A small network was shown many inputs. Here are its activations along a few directions, one row for each input.
In each table, some parts of the input vary, and every possible input appears once, in random order.
A made-up example of a description, with smaller parts first: line(4) and (point or line(11) or (values(3) and ring(5))).
Shared parts are said once, and a part with two or three values counts as separate values.
(in the rows, 128 means zero)

Other details of the inputs shift rows strongly along two fixed directions, in all tables alike. That doesn't count.

Rows:
x1: [ 93 115 197 182  94 161 238 127 185 105 107 137]
x2: [ 83  99 196 182  98 152 245 134 177 107 117 149]
x3: [138 154 103 101 139 118 114 130 135 145 119 130]
x4: [ 88 118 158 120 106 100 124  97 131  56 142 110]
x5: [179  89  87 100 168 119  93 160 101 162 149 155]
x6: [131 141  88  58 127  82  36 120  83  78 135  90]
x7: [152 139  86 108 152 124  70 145  90 157 123 130]
x8: [127 129 128 152 139 152 141 121 125 150 111 135]
x9: [107 130 144 106  97 109 128 137 136  94 127 104]
x10: [136 152 123 144 110 147 136 145 134 157 114 123]
x11: [138 116 133 144 145 146 146 116 119 139 130 144]
x12: [155 108 115 150 153 163 169 174 131 181 119 166]
x13: [110 121 136 129 145 100 127  94 143 111 150 141]
x14: [ 78 110 203 206 110 153 215 106 172 113 125 154]
x15: [162 107  85  81 151 112  75 156  93 140 147 139]
x16: [162 128 125 161 146 175 165 165 138 199 106 160]
x17: [179 129 113 140 153 175 161 154 124 193 102 151]
x18: [106 109 146 129 129  98 109 116 129  93 158 119]
x19: [102 161 150 125  83 120 131 100 134  88 118  82]
x20: [ 93 120 168 135 119  99 115  72 126  66 148 104]
x21: [119 102 147 124 129 105 120 106 128  85 149 125]
x22: [111 137 135 111  81 113 137 141 142  99 124  99]
x23: [137 158 110 124 120 135 150 135 151 154 116 134]
x24: [157 118  84  94 156 115  68 153  93 145 149 136]
x25: [ 80 167 153 134  75 117 115  90 141  80 121  75]
x26: [160 126 100 139 168 156 170 149 140 194 111 180]
x27: [ 85 155 157 134  98 120 118  93 138  90 117  88]
x28: [133 131 130 130 123 139 143 158 139 144 122 128]
x29: [117 146 128 122  92 124 129 147 139 115 128 104]
x30: [185 123 102 136 133 174 174 179 137 189 105 153]
x31: [117 126 122 116 140  99  58  87 103 101 151 106]
x32: [187 114  79 132 182 163 101 147  96 205 125 165]
x33: [105 139 143 124 118 118 122  98 115  93 122 105]
x34: [148 110 120 145 159 129 108 131 114 157 142 151]
x35: [119 152  85  60 143  67  30  97  97  93 152 109]
Each input here is: line(5) and (point or ring(6)).
Q: The inputs of x17 and x33 match in every part but the line(5) part. If x1 is changed in the same way as x17 into x33, which row does it become?
A: x6
Q: Which other rows agree with x22 in the line(5) part? List them by row number.
A: x10, x19, x23, x25, x29, x30
Q: Change only the line(5) part in x35. List by row number the other rows that result.
A: x3, x13, x23, x26

Rows:
x36: [126 134 138 156 132 158 159 141 142 153 115 144]
x37: [142 100 148 152 139 146 161 135 137 142 137 155]
x38: [159 141  74  77 128 113  64 149  92 127 130 102]
x39: [158 117  82  85 152 107  54 133  88 119 146 121]
x40: [143 117 133 146 125 152 169 161 145 163 112 140]
x41: [ 53 147 177 115  65  92 137  90 145  35 126  78]
x42: [114 127 137 140 130 127 145 108 140 128 135 129]
x43: [130 116 139 150 139 150 169 123 130 150 117 149]
x44: [133  98 141 144 143 146 167 132 134 139 125 160]
x45: [135 115 134 161 139 153 167 126 132 145 124 143]
x46: [105 116 142 130 132 116 121 125 129 104 143 132]
x47: [136 126 129 145 127 156 171 165 141 160 118 146]
x48: [158 147  77  88 138 120  53 130  91 131 126 106]
x49: [139 129 121 140 118 143 161 154 141 153 121 146]
x50: [ 61 148 185 125  61  91 133  93 149  38 138  72]
x51: [117 140 136 136 119 136 141 115 149 128 123 124]
x52: [158 131  83  92 156 107  51 135  87 153 134 115]
x53: [129 121 133 161 135 142 163 127 137 153 127 154]
x54: [144 122 135 153 152 146 171 131 137 160 119 153]
x55: [161 150  89  86 135 117  50 131  92 139 132 107]
x56: [ 52 125 181 127  90  83 127  72 156  33 153  95]
x57: [110 135 138 125 103 124 151 128 151 114 129 115]
x58: [147 116 140 159 141 154 165 132 131 164 128 149]
x59: [160 152  72  90 140 115  52 138  95 149 128 123]
x60: [166 124  83  78 166 100  59 138  93 135 141 132]
x61: [147 134 133 149 142 156 167 137 145 160 108 149]
x62: [131 119 134 160 148 154 163 140 132 163 125 154]
x63: [125 116 119 101 136  95  70 123 109 105 143 113]
x64: [ 50 128 181 136  84  79 125  77 149  31 151 102]
x65: [125 146 116 103 122 109  69 120 113 116 124  98]
x66: [141 127 131 147 134 164 167 135 136 161 104 150]
x67: [140 130 135 137 126 143 176 150 148 146 114 140]
Q: The inputs of x67 and x54 match in every part but one. If x40 is changed in the same way as x67 into x54, which row does it become?
A: x52
Q: What do these inputs look like to the network?
A: line(4) and ring(8)
Q: Start at x44 and move only the line(4) part, one step at a time. The first step leads to x43. Which rows follow, in order?
A: x66, x41
Q: Change only the ring(8) part in x46. List by row number the other rows that result.
A: x37, x39, x44, x56, x60, x63, x64
Q: Change only the ring(8) part in x59. List by row number the other rows that result.
A: x36, x48, x51, x55, x61, x65, x66

Rows:
x68: [106 139 172 184 120 169 230 117 188 154  97 150]
x69: [117 156 172 207  90 193 222 123 170 159  88 124]
x70: [186 119  69  95 187 129  25 122  59 169 132 129]
x71: [ 36 155 175 133  98  83 112  42 151  34 138  92]
x72: [ 47 146 175 102  68  66 139  94 157  28 142  77]
x73: [174 134  51  68 185 109  46 142  78 159 135 151]
x74: [177 110  79  84 181 117  36 135  57 142 137 131]
x75: [186 130  96 179 191 188 171 129 133 240 115 197]
x76: [ 91 123 125  95 122  75 101 103 123  71 156 117]
x77: [ 49 165 180 115  47 100 128 103 139  24 113  58]
x78: [104 171 126 107  83 123  88 116 120  92 107  69]
x79: [116 109 193 228 138 179 207  79 149 152 117 153]
x80: [199  79  72  72 175 107  40 164  73 142 164 139]
x81: [194  72  96 142 179 162 189 188 148 204 140 215]
x82: [106 128 175 172 119 160 240 137 181 141  99 159]
x83: [133 185 100 102 128 108  70  95 117 137 122  96]
x84: [197 105  95 140 133 193 197 217 128 218 103 166]
x85: [119  97 175 161 104 145 244 159 198 131 127 164]
x86: [ 96 100 151 110 121  86  90  98 101  57 159  97]
x87: [146 135  72 108 157 103   9 174  84 177 157 129]
x88: [107 132 138  84  61  95 104 151 133  58 140  78]
Q: What do these inputs look like to the network?
A: point or (line(4) and line(5))

Rows:
x89: [165 134  60  57 148  90  32 162  91 141 149 131]
x90: [ 54 153 193 106  49  91 166  98 165  18 118  63]
x91: [ 50 122 192 141 104  82 140  46 141  33 152 101]
x92: [153 115 128 149 124 164 207 193 170 189 115 160]
x93: [163 117  61  64 167  93  38 120  77 117 154 129]
x94: [154  96 138 151 142 153 208 193 167 177 126 180]
x95: [ 49 165 172 147  82  95 130  73 152  71 134  85]
x96: [180 100  66  41 161  82  48 162  84 122 152 122]
x97: [159 162  45  70 142 106  31 145  90 153 137 111]
x98: [149 152  81  90 171  95  15 110  88 145 141 121]
x99: [142 109 138 186 131 188 182 178 136 194 107 156]
x100: [159 169  63  87 161 109  12 118  88 169 128 106]
x101: [148 114 151 177 126 196 199 160 128 168  88 145]
x102: [147 112 124 172 155 168 194 157 154 184 127 189]
x103: [ 55 123 196 150 118  93 126  37 145  42 145 102]
x104: [ 50  97 200 148  95  99 130  83 124  24 148  93]
x105: [177 167  47  56 144 118  42 134  76 139 118 104]
x106: [ 82 126 200 161  48 107 124  79 148  35 155  58]
x107: [157 124 135 150 119 181 217 157 156 168  94 159]
x108: [131  93 157 190 142 173 183 170 136 169 121 170]
x109: [166 136 128 168 149 187 207 135 139 198  90 163]
x110: [ 30 150 198 153  86  77 136  59 157  37 148  95]
x111: [163  72 131 153 157 163 206 156 148 167 129 191]
x112: [150 119 123 159 124 172 199 175 164 193 114 169]
x113: [166 173  74  76 157 118  29 101  78 145 109  95]
Q: What do these inputs look like to the network?
A: point or (line(4) and (point or line(5)))
Q: Change only the line(4) part in x89. List by row number the other rows that result.
A: x107, x111, x112
